Each row below holds a small network's activations on one input, seen along a few directions.
Each table varies a few parts of the input and shows all the possible inputs, shuffled.
Descriptions start from the smaller parts, as in this example, which fits no table here: line(4) and (point or ring(9) or (values(2) and ring(5))).
Shared parts are said once, and a part with two or three values counts as separate values.
In the rows, zero is written as 128.

Other details of the inputs shift rows strongly along three fixed directions, in all tables alike. That doesn't count.

Rows:
row 1: [128 130 156 157 146 126 130 157  81 103 135 156]
row 2: [ 71 131 121 124 109 129  86 124 121 125 128 154]
row 3: [ 92  79 146 143 123 107 151 140 107 138 160 134]
row 4: [125  83 202 161 152 122 159 127 130 164 175 130]
row 5: [ 94  83 118 100 127 116 140 106 153 135 139 118]
row 6: [168 149  84 100 141 136 165  85 187 124 104  79]
row 7: [109 160 144 157 112 134 100 148 104 108 136 142]
row 8: [114 193  93  98 130 126  69 125 130  99 112 148]
row 9: [102 128  82  75 114 142  92  94 196 134 102 113]
row 10: [129 131 147 152 132 121 126 168  78 118 140 157]
row 11: [104 150 107 144 118 117 104 126 105 122 132 150]
row 12: [112 100 109  82 122 119 121 118 183 121 116 146]
row 13: [139 105 113 121 119 142 144 121 155 151 117 101]
row 14: [127 240 118 151 177 126  70 113 156 122 128 133]
row 15: [100  61 145 114 109 131 133 127 142 148 139 119]
row 16: [145 103 111  96 124 123 140 128 146 143 122 119]
row 17: [124  81 133  94 107 115 136 125 146 138 136 132]
row 18: [174 142 126 156 135 147 155 135 123 135 116  90]
row 19: [208 174  89 104 151 144 150  98 151 121  89  79]
row 20: [164 192 118 164 130 152 138 122 108 113 107 114]
row 21: [161 105 129 151 127 144 175 125 119 155 118  98]
row 22: [111  97 142 112 114 120 125 146 123 122 139 158]
row 23: [ 78 138 108  87 121 116  68 133 139 108 125 172]
row 24: [176 184 133 156 148 142 138 136  94 108 107 102]
row 25: [145 109  93 103 128 134 148  87 156 140 111 104]
row 26: [180 123 137 150 125 157 177 124 129 137 117  88]
row 27: [105  66 129 102 125 111 134 139 153 138 132 150]
row 28: [109 152 136 129 113 121 103 141 120 111 125 142]
row 29: [101  73 148 141 102 116 147 127 103 138 153 149]
row 30: [152 170 141 165 134 120 123 160  65 113 135 140]
row 31: [186  84 159 138 128 135 195 142 100 141 138 108]
row 32: [113 159 195 190 171 125 112 140  83 133 171 148]
row 33: [ 78 149 112 108 110 109  71 140 138 118 122 152]
Each input here is: values(3) and (point or line(10)).
List by row number the other rows that have the values(3) part in common with row 1. -> row 2, row 5, row 8, row 9, row 15, row 19, row 23, row 24, row 25, row 32
List by row number the other rows that have the values(3) part in common with row 16. -> row 3, row 10, row 11, row 13, row 14, row 18, row 21, row 27, row 30, row 33

Rows:
row 34: [152 174 147 190 148 124 146 159  55 104 139 135]
row 35: [135 129  92  97 125 129 128  97 175 153 117 102]
row 36: [ 48 147 106  98  98 112  54 134 150  97 128 172]
row 37: [191 135 117 121 156 131 167 123 122 130 118 100]
row 38: [155  89 157 137 135 118 168 151  88 137 149 133]
row 39: [ 78  64 184 154 102 124 123 162  87 154 166 151]
row 40: [124 243  94 152 149 133  65 115 108 105 108 132]
row 41: [ 58 133 100  74 106 102  45 133 154 110 131 191]
row 42: [180 136 113 141 143 138 174 118 132 138 119  91]
row 43: [ 72  93 114  90 102 124  94 125 173 139 128 141]
row 44: [ 98  57 187 134 113 115 131 174  82 138 159 171]
row 45: [ 76  79 165 151 101 115 112 151  91 147 164 165]
row 46: [117 180  92  88 120 128  85 107 149  92 105 143]
row 47: [128 238  90 146 151 123  77 125 110  85 102 144]
row 48: [149  86 154 157 124 124 173 149  99 134 139 133]
row 49: [ 50 148 107  98 102 111  51 141 153 105 125 176]
row 50: [ 85  80 174 129 111 114 108 173  86 126 158 173]
row 51: [183 111 122 121 133 153 169 109 162 163 105  78]
row 52: [ 69  92 103  90 113 110 101 114 166 142 138 141]
row 53: [189 135 120 122 161 133 160 117 121 130 110 102]
row 54: [155 186 102 131 128 139 134 109 132  94 100 114]
row 55: [154  76 115 102 120 145 172 104 177 148 115  81]
row 56: [165 201 148 138 180 125 109 112 171 132 126 108]
row 57: [156 173 148 190 142 124 150 162  57 105 139 138]
row 58: [187 134 124 136 139 144 172 130 139 130 102  99]
row 59: [154  79 119 100 114 145 176  83 170 157 114  79]
row 60: [122 241  95 149 127 141  81 116 110  75 105 136]
row 61: [130 123  89  98 138 129 127  93 174 141 107 104]
row 62: [164 149 169 199 139 146 159 166  58 121 134 124]
row 63: [158 156 171 200 132 149 149 155  51 120 142 113]
row 64: [143  99  94  56 121 133 129 101 197 132 104 105]
row 65: [165  70 108 103 124 137 179 103 180 159 114  91]
row 66: [ 87  53 159 105 146 125 152  93 194 154 164 136]
row 67: [ 75  63 173 153 112 110 129 150  81 157 175 151]
What is each input in this table made of? -> values(2) or (line(4) and line(8))
A walk changes only the line(4) part. It starts at row 64 and steps to row 36. List the rest of the walk in order. -> row 55, row 63

Rows:
row 68: [112 152  99 103 119 130  83 126 145 125 106 132]
row 69: [149  75 137 121 125 122 174 136 136 142 131 122]
row 70: [181 139 100 125 141 135 161 105 134 136 107  81]
row 71: [ 87  93 190 157 146 113 119 138 111 164 175 145]
row 72: [153  87 123  99 128 119 153 122 144 148 120 113]
row 73: [ 82 100 125 103  96 122 104 112 148 129 130 142]
row 74: [121 157 130 154 119 127 106 138  89 123 129 137]
row 75: [144 219  89 136 150 130  91 125 104  97 109 138]
row 76: [120 138 136 133 119 138 113 137 114 112 120 133]
row 77: [108 141 119 119 129 125 107 123 119 106 130 152]
row 78: [127 132 162 151 119 131 126 159  82 108 143 148]
row 79: [162 119 157 166 132 140 181 134  75 122 141 108]
row 80: [160  66 140 103 128 129 175 118 147 139 123 109]
row 81: [ 99 146 119 142 110 124 105 134 122 120 125 146]
row 82: [148  99 103 105 135 128 166 112 161 138 117 112]
row 83: [173 183 111 143 136 144 138 144 124 109 112 115]
row 84: [123 156  95 123 126 125 125 118 142 117 116 121]
row 85: [ 44 102 121  87 128 109  74 102 216 155 153 154]
row 86: [108 119 152 162 117 129 125 165  89 122 136 148]
row 87: [178 152  93  99 135 139 131 116 162 132  97  97]
row 88: [108 113 187 159 149 128 131 126 122 144 167 135]
The inputs of row 88 and row 85 match in every part but one. If row 78 is changed in the same way as row 88 into row 85, which row does it become? -> row 83
What is each input in this table made of? -> values(3) and (point or ring(6))
Change only the values(3) part in row 73. List by row number the other rows that result. -> row 74, row 81
List by row number the other rows that have the values(3) part in common with row 87. -> row 68, row 70, row 71, row 72, row 74, row 75
